These are the activations of a small neural network, seen along a few directions. Each row is one input.
In each table, some parts of the input vary, and every possible input appears once, in random order.
A made-up example of a description, with smaller parts first: one of 2 separate values, together with either a single point or one of 9 places along a line or (one of 4 places along a line, together with one of 8 places around a ring).
Shared parts are said once, and a part with two or three values counts as separate values.
In the rows, 128 means zero.

Other details of the inputs vary at random and push rows far along three fixed directions, the same in every table; ignore that.

Table:
x1: [110 134 149 106 133 149  90 199 171  98  67 110]
x2: [ 66 182 135 193  82 192 196 194 179 100 122  66]
x3: [114  38 126 204  53 117 126  94 147 154 181 119]
x4: [147 179 138  44 177 113 120 144 126  92  81 123]
x5: [144  75 125 123 160 156  21 138 133 119  96 188]
x6: [163 165 108 107 157 119 144  64  96 136 177 144]
x7: [150 180 134  64 203 151 131 122 129  84  74 133]
x8: [103  71 185 126 160 134  65 130 134 138  73 128]
x9: [158 153  72 123  98  81 144  57  79 154 179 118]
x10: [146 114 136  75 162 110 147 102 121 110 120 152]
x11: [120  51 122 162  88 133 117 116 155 121 122 128]
x12: [135  79  84 189  65 158 114 120 162 117 164 136]
x13: [117 102 120 197  90 164  96 139 152 148 154 132]
x14: [117 109 143 116 144 124  27 148 118 125  77 137]
x15: [139 208 105 124  86  99 234 112 138 122 174  72]
x16: [ 88  88 157 156 117 140 108 133 130 133  96 111]
x17: [158 160 127  82 156 103 136 119 126 122 115 102]
x18: [146 208 123 113 150 144 227 131 152  99 144  94]
x19: [167 125 199  39 171 161 179 160  37 120  67 124]
x20: [138 184 135  61 200 148 139 154 130 101  91 150]
x21: [115 101 104 192  97 159  94 116 135 125 126 122]
x22: [127  32 118 194  68 114 132 102 158 145 174 122]
x23: [136  61  63 169  45 108  95 128 151 150 176 146]
x24: [ 84 165 164 125 136 144  84 201 143 124  75 105]
x25: [142 136  91 113 101  95 241  95 133 124 179 136]
x26: [117  49 123 192  69 121 155 122 173 138 166 116]
x27: [145 107  90 120 123  76 168  55  82 154 184 172]
x28: [128 168 188  64 206 121 181 163 143 110  77 130]
x29: [177 147 105  81 147  74 137  88 100 137 171 136]
x30: [ 93 154 156 147 158 175  92 179 145 101  75 130]
x31: [146 127 118  97 155  89 162  63  83 133 151 156]
x32: [145 129 103 126 120  89 188  58  94 133 171 138]
x33: [146 202 119  96 124 100 212 135 151 104 136  81]
x34: [132 154 137  92 152  94 196  95 111 150 156 140]
x35: [ 58 161 165 185  80 163 222 205 181 118 106  77]
x36: [110  97  97 208  65 153 123 129 158 157 183 127]
x37: [160 167  78 129 105 132 203  88 131  98 172 118]
x38: [105 158 153 106 131 152 117 220 181  96  60 114]
x39: [107  64 149 186  83 129 125 135 148 156 150 131]
x40: [ 98  90 138 179  95 134 138 148 144 134 123 139]
x41: [121  84 120 161 135 152  41 117 117 131 119 159]
x42: [116 102 105 193  93 160  94 120 138 124 137 127]
x43: [175  25 137 135 100 195  53 137  39 149 117 156]
x44: [104 192 188  69 193 128 173 142 110 105  75 110]
x45: [135 186  76 125  97  92 202 115 115 142 172 119]
x46: [118  36 163 149 133 110  51 110 126 156 130 166]
x47: [122 234 112 108 123 118 228 142 137 101 109  74]
x48: [114 135 147 130 153 180  94 186 167  89  78 133]
x49: [148 114 151  88 174  99 152  96 124 124 113 124]
x50: [110  44 126 202  57 122 132 106 156 156 175 123]
x51: [123 115 139  81 181  93 107  87  72 162 131 171]
x52: [142  62 111 123 129 100  30 134 132 165 135 159]
x53: [110 106 133 135 165 155  35 149 118 136  89 171]
x54: [160 118 112  67 168  71  51  82  80 175 153 178]
x55: [ 85 169 179 121 133 153 112 211 179 115  67  78]
x56: [ 92 176 180 145 154 189 126 204 180 102  79  99]
x57: [127 203 168  61 187 111 126 156 122 122  95 117]
x58: [161 148  72 141 118 112 137  38  72 145 199 144]
x59: [108  69 109 197  37 138 189 134 183 107 154 103]
x60: [126  90 154 114 143 122   8 130 126 149  82 126]
x61: [100 120 154 137 166 165  41 154 114 127 101 147]
x62: [106  62 166 127 166 123  45 129 106 133  88 174]
x63: [119 210  88 122  93 103 223 131 116 142 178  94]
x64: [149 189  95 145 109 135 213  78 130 124 175  92]
x65: [143 151 128  65 222 123  46  91  58 154 118 190]
x66: [ 94 168 156 149 154 185 112 200 158 104  62 127]
x67: [142  72 112 120 112 120  41 125 135 124 102 140]
x68: [151 182 100  93 136  88 155 107  97 130 143 145]
x69: [187 117 142  60 122 149 138 143  24 136 111 124]
x70: [109 108  89 219  62 161 115 130 137 152 172 130]
x71: [ 93  96 153 158 117 143 121 139 143 115  81 116]
x72: [103 137 132 168 121 176  94 139 133 123 101 105]
x73: [161 118 103  82 168  75  48  77  63 149 144 181]
x74: [107 123 106 202  29 128 157 161 175 150 172  91]
x75: [187 124  77 106 111  69 148  62 103 146 201 133]
x76: [135  91 113 163  81 118  98 153 158 149 143 122]
x77: [135 134 146  84 161 113 170 125 129 101 118 144]
x78: [157 161  90  92 138  82 131  82  85 135 152 143]
x79: [118 133 163 137 159 176  95 175 170 100  77 106]
x80: [ 69 191 134 175  63 155 194 219 181 116 112  64]
x81: [ 86 121 204 125 164 150 147 207 181 104  67 104]
x82: [102 197 146 108 138 120 243 126 121 113 136  97]
x83: [140  97 143  87 183  85  79  64  59 154 143 183]
x84: [142  59  71 177  42 107  94 118 149 134 183 140]
x85: [181 142  83 129 129 116 164  54 112 129 180 125]
x86: [ 98 115 152 111 145 130  28 162 116 136  88 128]
x87: [150 120 134  79 160 106 153 112 119 118 120 163]
x88: [121 111 140 168 117 166  71 129 144 129 126 120]
x89: [157 129 114  79 161  81  48  73  58 153 138 153]
x90: [154 185 155  70 213 142 134 143 127 111  98 141]
x91: [142 205 115 108 151 135 223 134 146 115 151 110]
x92: [ 87 105 150 175  89 142 200 188 196 130 127  95]
x93: [177 147  87 131 133 112 167  72 111 132 200 141]
Description of these inputs: one of 3 separate values, together with either a single point or (one of 5 places around a ring, together with one of 6 places along a line).
Question: Changing only the choice among 3 separate values turns x25 into x23. The same change can be made to x50. Which row results?
Answer: x55
Question: Changing only the choice among 3 separate values turns x91 into x52. The same change can be made to x61. Which row results?
Answer: x24
Question: Changing only the choice among 3 separate values turns x40 into x66. The same change can be made to x46. Which row results?
Answer: x56
Question: Change only the place on the ring of 5 in x17. List by row number the other rows that result.
Answer: x9, x47, x60, x67
Question: Change only the choice among 3 separate values in x34. List by row number the other rows that result.
Answer: x36, x54
Question: Change only the choice among 3 separate values in x35. List by row number the other rows that result.
Answer: x70, x80
Question: Change only the place on the ring of 5 in x15. List by row number the other rows that result.
Answer: x4, x14, x33, x89

Table:
x94: [155 125 140  77 164  93 117 107 111 131 125 134]
x95: [140 127  79 148  77 125 165 146 153 125 165 133]
x96: [148 107  79 155 107 105 109  78 122 157 182 155]
x97: [117  71 130 147 113 105  88 112 119 156 154 153]
x98: [102  82 155 167 124 167  96 160 149 134  95 131]
x99: [145 130 132  93 168 126 135  93 103 115 118 138]
x100: [125 199 139  96 158 138 164 149 105 123 103 106]
x101: [147 166 100  99 161  99 139  85 102 136 173 160]
x102: [115 141 112 150  75 110 211 118 155 122 156  88]
x103: [102 122 142 167 101 157  98 169 139 121  98 101]
x104: [139  98 105 155 111 126 150  83 101 144 184 154]
x105: [161 125  83 145  97 109 141  88 140 133 185 130]
x106: [100 150 121 164 107 147 144 156 166 126 143 124]
x107: [151  97 156  93 178 139  74 117 115 123  96 151]
x108: [115 140 115 164  77 105 207 124 149 124 163  93]
x109: [134 113 133  92 184 121  35 112 121 122  95 161]
x110: [139 208 115  90 138 122 200 114 104 109 130  93]
x111: [114 121 143 157  93 166 106 178 155 121 103  93]
x112: [105 110 143 165 111 158 148 144 141 128 133 130]
x113: [141  49 143 140 139 147  46 122 126 133 114 151]
x114: [136 150 129  99 158 124 103 114  80 140 134 147]
x115: [111  62 141 146 125 118  62 135 131 156 115 144]
x116: [130  94 100 149 112 122  73 102 140 133 142 145]
x117: [126 159 155 110 166 140 163 132 123 102 101 123]
x118: [124 121 111 147  70 152 145 185 137 126 125 109]
x119: [154 170  93 105 155  98 153  83 108 138 166 148]
x120: [139  97 102 146  95  87 148  84 115 163 176 137]
x121: [125 206 134 100 165 126 166 140 147 101 108 116]
x122: [121 195 136 102 136 141 173 143 125 107 102  92]
x123: [115 112 134 153 108 151 149 127 146 114 118 114]
x124: [ 99 101 156 173 111 166 122 162 160 111  97 115]
x125: [155  92 131  70 148  91  98 123  99 142 118 169]
x126: [ 88 120 147 168 101 165  95 180 140 137 110 115]
x127: [ 93 109 145 158  95 125 142 153 153 140 136 120]
x128: [122 149 176  83 166 128 131 166 152 111  76 107]
x129: [160  99 127  87 149 127 123 124  98 126 119 168]
x130: [128 164 152  94 177 143 102 166 157 102  85 120]
x131: [120 195 140 110 142 144 168 154 118 126 105 102]
x132: [105 147 113 177  92 140 153 154 174 109 137 103]
x133: [115  66 145 148 118 111  64 127 135 142 114 140]
x134: [175 159 104  88 141 106 142  85  82 132 158 126]
x135: [148 125  85 163  75 111 144  82  99 145 182 123]
x136: [135 113 136  89 157  94 103  97 108 131 118 140]
x137: [113 148 170 104 184 158 135 159 129 115  75 128]
Question: Changing only one part turns x103 into x132. The same change can be made to x135. Which row results?
Answer: x121
Question: What do these inputs look like to the network?
Answer: one of 4 separate values, together with either a single point or (one of 2 separate values, together with one of 5 places along a line)
Question: List by row number the other rows that have the choice among 4 separate values in common with x120.
Answer: x94, x97, x102, x108, x115, x125, x127, x128, x133, x136
Question: Change only the choice among 2 separate values in x124. List by row number the other rows that result.
Answer: x117

Table:
x138: [127 140 120 147 104 141 212 133 156 114 146 122]
x139: [148 187  95  84 132 105 170  98  97 127 166 127]
x140: [142 141 128 113 131 128 193 145 149 116 135 123]
x141: [148  78 130  99 163 109  80 123 106 139 110 176]
x142: [ 84 115 142 179  95 148  82 184 193 133  98 101]
x143: [113 162 165 107 205 143  65 153 150 116  58 137]
x144: [119  47 141 176  92 142  92 152 163 137 140 137]
x145: [169 109 108 102 124  92 157  82 109 144 171 159]
x146: [133 153 118 110 136 125 202 109 120 117 134 143]
x147: [132  58  87 184  45 108 152 106 135 156 181 144]
x148: [102 153 159  99 198 149  57 160 141 111  67 142]
x149: [166 192 103  90 174  89 153  85 117 131 142 133]
x150: [162  98  86 126 105  96 159  78 105 140 161 135]
x151: [109  50 125 171  72 134  93 144 150 139 110 122]
x152: [122  99 109 170  59  98 184 100 125 142 175 100]
x153: [141 141 127  90 146 103 164 112 103 123 115 123]
x154: [107 147 123 171  82 170 133 193 162 110 111  89]
x155: [ 92 152 162 121 119 133 178 176 147 111  77  90]
x156: [ 80 187 157 136 141 168 141 221 196  95  67  83]
x157: [140 166  94 112 147 117 143  91 106 125 161 141]
x158: [151 209 124  86 143 120 173 126  93 117 132 115]
x159: [159 193  91 103 148  92 174  83 124 129 164 126]
x160: [144 170 148  85 161 109 196 111 117 111 134 104]
x161: [156 119  89 124 135  93  86  77 111 150 165 155]
x162: [ 81 141 135 178  86 179 124 213 196 109 102  86]
x163: [153  38 152 108 150 107  20  91 107 151 119 163]
x164: [101  81 149 153  98 119 117 147 135 141 129 131]
x165: [160 193 100  93 129 107 171 103  89 126 159 123]
x166: [139 195 115 112 139 102 171 114 142 131 141 112]
x167: [140 125  78 197  25 133 163 120 126 140 194 100]
x168: [121 145 142 139  94 117 212 124 142 120 152  83]
x169: [102 124 161 139 105 155 160 183 179 109  85  87]
x170: [113  66 145 165 107 152  97 128 153 122 119 121]
x171: [129  53 123 173  75 105 118 101 129 156 186 142]
x172: [121 102 162 120 158 133 101 112 120 119 108 129]
x173: [105  68 118 182  79 151 124 131 152 124 116 118]
x174: [131 205 116 105 165 115 173 109 122 113 136 123]
x175: [132 109 121 139 110 100 167 113 118 138 167 134]
x176: [156 106 137 113 159 144  21 138  93 130  97 152]
x177: [159 133  77 149 104 119 126  74  85 136 186 145]
x178: [142  79  67 231  28 143 115  91 116 146 207 128]
x179: [160 188 149  57 181 111 206 108 118 103 125 107]
x180: [139  83 146 100 159 102  79 103  92 139 114 145]
x181: [127  64  72 208  53 143  75  98 124 148 187 145]
x182: [111 143 163  63 203 133  27 162 123 126  63 152]
x183: [ 90 160 142 159 106 184 127 217 180 102  86  86]
x184: [128  89  78 176  81 135  91  94 116 139 185 147]
x185: [ 96 146 172 136 134 167 177 179 173  99  95 108]
x186: [125 175 166  98 196 170 141 145  96 138  84 128]
x187: [136 104 147  80 166  95  95 116  88 143 107 171]
x188: [133 240 126  73 162 103 208 127 131 114 128 104]
x189: [167 109 130  90 149  89 134  79 100 143 169 163]
x190: [ 88 165 153 176 102 194 202 212 171 136  99  67]
x191: [133 130 121  96 168 126  59 129 121 128 115 151]
x192: [163  47 120 117 142 113  56  93 114 144 127 158]
x193: [114 145 154 113 194 137  54 141 140 119  76 145]
x194: [ 93  93 124 177  73 156  71 171 166 136 125 117]
x195: [111 148 134 131 125 129 194 132 129 116 125 130]
x196: [133 143 168  82 182 116 145 134 121 120 119 137]
x197: [140 101  99 164  82 130 182  92 140 125 162 116]
x198: [149  69 154  97 182 138  10 108  69 188 103 176]
x199: [112 182 151  87 189 150 101 156 128 103  84 132]
x200: [156 190  85  87 136 112 175  95 102 120 168 126]
x201: [125 179 136 106 140 113 222  98 110 110 136 104]
x202: [102  92 134 162  93 159  47 177 149 134 103 123]
x203: [111 135 131 168  92 133 212 127 149 117 165 111]
x204: [ 82 133 161 186 105 200  89 216 167 100  71  97]
x205: [ 96 109 142 152 110 145 146 141 139 117  98 112]
x206: [180 141  96 101 143 107  96  81  71 138 157 155]
x207: [143  65 123 105 146  96  73 104  92 153 125 179]
x208: [127  69 142 123 151 110  72  90  91 145 133 175]
x209: [115 147 166  65 204 129  30 157 127 126  60 150]
Question: Changing only one part turns x183 into x202. The same change can be made to x159. Which row results?
Answer: x142
Question: Changing only one part turns x141 into x146. The same change can be made to x154. Which row results?
Answer: x177
Question: What do these inputs look like to the network?
Answer: one of 3 separate values, together with either a single point or one of 11 places along a line or (one of 2 separate values, together with one of 6 places around a ring)
Question: Change only the choice among 2 separate values in x140. List by row number the other rows that result.
Answer: x192
Question: Change only the place on the line of 11 in x181. List by row number the other rows that result.
Answer: x143, x148, x157, x174, x177, x178, x184, x193, x199, x204
Question: Change only the choice among 3 separate values in x157. List by row number the other rows that result.
Answer: x182, x191
Question: Change only the place on the ring of 6 in x195. List by row number the other rows that result.
Answer: x138, x146, x185, x203, x208
Question: Change only the choice among 3 separate values in x172. List by row number the other rows that result.
Answer: x160, x168
